These are the activations of a small neural network, seen along a few directions. Each row is one input.
In each table, some parts of the input vary, and every possible input appears once, in random order.
Descriptions start from the smaller parts, as in this example, which fits no table here: one of 6 places along a line, together with either a single point or one of 9 places around a ring or (one of 2 separate values, together with one of 5 places around a ring).
Shared parts are said once, and a part with two or three values counts as separate values.
In the rows, zero is written as 128.

Other details of the inputs shift rows strongly along two fixed directions, in all tables alike. That doesn't count.
These rows show it; all are for the same input, with only those details redrawn:
[141 121 105 133 142  68  91 126 138 153  69 157 125]
[ 59 124 137 148  87 148 178 140 140  77 182  91  99]
[141 121 105 133 142  69  91 126 138 154  69 157 125]
[141 122 105 132 141  69  91 126 138 153  69 157 125]
[165 135 167 181 113 109 130 145  98 157 156 110  65]
[ 59 124 136 148  86 147 179 140 141  77 182  91 100]
[ 58 125 136 147  87 148 179 140 141  76 182  90 100]
[165 135 168 182 113 109 131 145  98 156 155 109  66]

Table:
R1: [196 161 145 161 141 162 121 131  85 148 176 116  89]
R2: [144 143  95 108 154  92  98 121 107 162  76 168 135]
R3: [170 143  90 104 167 102  89 123 114 140  88 160 149]
R4: [ 59 134  61  67 139 150 130 111 156  69 115 144 178]
R5: [215 125 158 138 141 143 147  93 124 172 188  93  86]
R6: [150 124 104 121 142  77  86 134 141 154  76 155 133]
R7: [ 52 115 169 147  74 169 189 126 122  92 164 101 130]
R8: [180 148  83 115 170 112  89 117 126 137  89 162 153]
R9: [138 123 110 132 152  66  94 127 143 155  73 162 125]
R10: [179 129  92 126 159 107  69 124 159 139  90 150 146]
R11: [187 132 159 162 114 146  97 138 100 154 181 111  84]
R12: [143 140  96 122 153  74 111 119 106 152  69 169 132]
R13: [186 128 194 166 117 159 119 133  89 159 154 107 116]
R14: [167 120 134 117 157 108  91 123 136 147  61 145 175]
R15: [202 138 189 177 132 160 129 137 107 146 150  99 119]
R16: [ 49 106 106  75 119 151 140 123 171  85  82 134 196]
R17: [161 121 134 115 155 118  83 116 136 155  61 147 168]
R18: [170 138 171 170 125 116 128 155 105 160 167 111  73]
R19: [172 100 103  74 159  85 117  91 146 182  94 142 135]
R20: [167 144  96 104 177  99  92 124 120 142  92 165 150]
R21: [159 114 135 112 149 102 100 134 130 157  55 150 168]
R22: [144 118 101 121 131  87  74 124 134 163  83 165 134]
R23: [177 148  88 116 181 111  92 119 131 139  94 166 153]
R24: [ 64 146 130 124 110 160 196 142 116  79 193 104 116]
R25: [184 150 153 148 133 136 139 153  68 154 168 116  85]
R26: [ 57 123 169 135  88 178 187 136 131  93 164  87 133]
R27: [188 150 150 153 128 151 117 131  69 152 181 121  92]
R28: [134 123 105 130 140  78  83 120 137 162  69 160 119]
R29: [203 119 166 127 139 131 147  98 112 176 186  89  83]
R30: [ 40 111 113  89 126 126 157 125 175  85  82 138 195]
R31: [ 31 132  67  85 124 122 152 108 147  80  96 153 160]
R32: [ 70 120  64  91 129 155 108 113 198  69 117 135 172]
R33: [177 132 163 155 118 140 111 154  99 163 168 106  72]
R34: [ 59 116  71  78 126 145 109 118 188  71 114 132 169]
R35: [178 151 155 143 131 145 131 146  68 161 168 119  79]
R36: [ 69 106 140 109  96 141 218  90 145 109 195  83  98]
R37: [ 82 128 135 129 112 174 160 145 154  68 204  84 118]
R38: [145 137  92 111 144  92  94 117 102 163  83 176 141]
R39: [ 75 119 174 126 103 180 191 149 136  83 173  90 141]
R40: [ 69 111  94  95 119 168 126 103 185  73  97 141 212]
R41: [137 119 145 134 151  78 115 123 130 161  48 161 154]
R42: [154 109 133 112 136 112  89 125 124 165  63 161 168]
R43: [174 126 131 128 170 118  93 119 153 145  67 152 178]
R44: [ 72 116 129 123  80 180 155 145 137  84 201  97 113]
R45: [166 127 198 172 103 139 135 138  83 173 143 114 105]
R46: [139 118 140 133 141  80 112 121 126 160  44 156 154]
R47: [ 76 122 138 124 103 168 170 157 148  78 199  91 111]
R48: [192 137 162 163 128 136 109 149 106 145 174  99  84]
R49: [ 29 109 111  98 112 127 153 110 167  89  70 141 181]
R50: [ 68 144 125 126 102 162 194 141 110  79 189  99 116]
R51: [ 42 110 108  89 116 128 154 123 172  82  77 135 196]
R52: [161 149 156 171 113 124 139 129  60 164 162 131  75]
R53: [ 94 133 129 141 114 185 160 140 165  65 207  89 121]
R54: [165 135 168 181 113 109 130 146  98 156 156 110  65]
R55: [183 119 169 132 126 112 164 104 105 191 175  97  71]
R56: [ 32 106  73  99 101 118 126 112 173  83 103 150 159]
R57: [142 124 104 118 141  87  78 127 140 164  76 156 128]
R58: [165 122 140 117 166 106  94 124 141 148  65 150 174]
R59: [184 131 163 158 120 131 119 160 100 156 168 104  77]
R60: [ 35 131  71  88 135 111 161 116 152  75 100 155 165]
R61: [180 144 151 148 121 145 128 144  62 162 174 126  86]
R62: [ 72 114  61  92 118 156 105 110 194  69 123 144 179]
R63: [ 92 146 111 129 103 202 165 122 123  69 209 106 130]
R64: [195 140 191 173 130 171 122 131 106 155 150 103 112]
R65: [ 74 140 126 113 115 174 190 149 116  75 199 101 120]
The inputs of R19 and R5 match in every part but one. If R65 is changed in the same way as R19 into R5, which row does it become?
Answer: R23
The inputs of R61 and R27 match in every part but one. If R16 is changed in the same way as R61 into R27, which row does it become?
Answer: R17
What is each input in this table made of?
Answer: one of 5 places along a line, together with either a single point or (one of 3 separate values, together with one of 4 places along a line)
A walk changes only the place on the line of 5. It starts at R8 and steps to R3. List the rest of the walk in order.
Answer: R25, R50, R12
A walk changes only the place on the line of 4. It starts at R24 and steps to R50. List the rest of the walk in order.
Answer: R2, R38
Which other rows does R13 become when the place on the line of 5 takes its other values? List them by row number.
Answer: R7, R40, R42, R45

Table:
R66: [ 76 116 138 161  70 168 147 161 150  71 174  94 124]
R67: [215 123 116  95 164 118  73  86 122 188  87 153 141]
R68: [ 61 126  95  98 117 104 127 128 132  97  59 171 187]
R69: [187 106 136 125 157  63  73 130 156 191  79 132 120]
R70: [ 97 136  76  80 138 160  84 105 152  91  89 156 202]
R71: [182 146  45 105 168  38  79 109 102 184 127 172  66]
R72: [159 139 143 132 160  78  90 157  89 179  51 175 139]
R73: [ 62 127 154 127 107 141 227 113 124  87 162  91 116]
R74: [172 179 100 175 127 112 109 161  55 144 207 130  18]
R75: [195  99 131 130 139  63  69 111 149 184  80 147 120]
R76: [ 69  97 147 131  77 168 165 114 169  98 184  83  99]
R77: [196 115 128 148 163  62  87 109 162 183  67 141 115]
R78: [210 160 181 159 145 172 113 167  79 148 179 111 104]
R79: [167 119 193 162 112 116 171 128  66 182 165 108  79]
R80: [ 57 140  94 113 140 103 143 127 142  91  50 168 184]
R81: [ 71 113  90 108 129 114  89 155 186  85  72 139 172]
R82: [ 60 115 160 108 100 148 217 133 123 101 164  89 113]
R83: [165 125 198 159 105 125 160 113  63 191 160 106  71]
R84: [ 77 122  87 132 138 110 102 132 193  75  70 152 168]
R85: [106 115 126  99 106 193 186 112 146  89 206  93 146]
R86: [102 124 136  91 125 192 186 125 149  88 201  77 138]
R87: [ 40 140 147 146  74 176 178 142 104  98 158 112 135]
R88: [111 124  76  73 173 134 138  87 183  98 102 140 190]
R89: [172 132 189 202  97 146  90 152 103 161 165 113  71]
R90: [110 124  73  83 143 155  98 122 150  79  91 163 201]
R91: [210 165 169 189 154 169 125 150  80 144 180 109 111]
The inputs of R71 and R74 match in every part but one. If R85 is changed in the same way as R71 into R74, which row does it become?
Answer: R90
What is each input in this table made of?
Answer: one of 2 separate values, together with either a single point or (one of 3 separate values, together with one of 4 places along a line)
Which other rows does R66 become when the place on the line of 4 takes its other values? List them by row number.
Answer: R81, R84, R89
Which other rows does R91 become when the place on the line of 4 takes its other values? List them by row number.
Answer: R70, R78, R90

Table:
R92: [ 70 114 100 111 115 110 123 124 163 102  90 142 155]
R93: [203 128 152 135 153 117 100 120 116 177 116 128 120]
R94: [113 123 116 106 136 118 145 109 131 129 116 137 139]
R95: [133 132 179 146 102 180 182 130 104 117 212  79  99]
R96: [ 96 114 112 119 126 120 118 129 162 111  90 140 159]
R97: [ 86 133  78  98 136 124 132 120 140  95 108 148 160]
R98: [122 142 153 166  95 167 158 145 105 107 218  88  69]
R99: [ 77 114  88  89 130 109 143 111 156 109 108 137 150]
R100: [ 90 127  83  93 134 143 123 123 148  90 115 145 174]
R101: [ 95 130 170 157  94 149 172 150 106 110 182  94  91]
R102: [151 134 147 143 138 101 117 131 103 163  92 148 126]
R103: [137 120 117 120 132 105 117 116 141 150 116 133 116]
R104: [176 138 123 142 146 118  91 137 124 150 123 141 117]
R105: [205 145 139 145 155 126  84 136 107 165 120 136 117]
R106: [ 81 117 136 123 101 167 178 124 156  79 189  87 125]
R107: [184 129 166 156 139 123 101 135 110 161 104 130 125]
R108: [100 119 119 110 129 132 123 125 141 117  88 146 169]
R109: [187 144 126 145 144  95  95 140  93 171 117 147  92]
The inputs of R104 and R98 match in every part but one. If R96 is changed in the same way as R104 into R98, which row does it become?
Answer: R92
What is each input in this table made of?
Answer: one of 3 separate values, together with one of 6 places around a ring
Which other rows does R108 become when the choice among 3 separate values takes its other values? List them by row number.
Answer: R95, R100
A walk changes only the place on the ring of 6. It starts at R93 and steps to R95. List the rest of the walk in order.
Answer: R94, R99, R103, R106
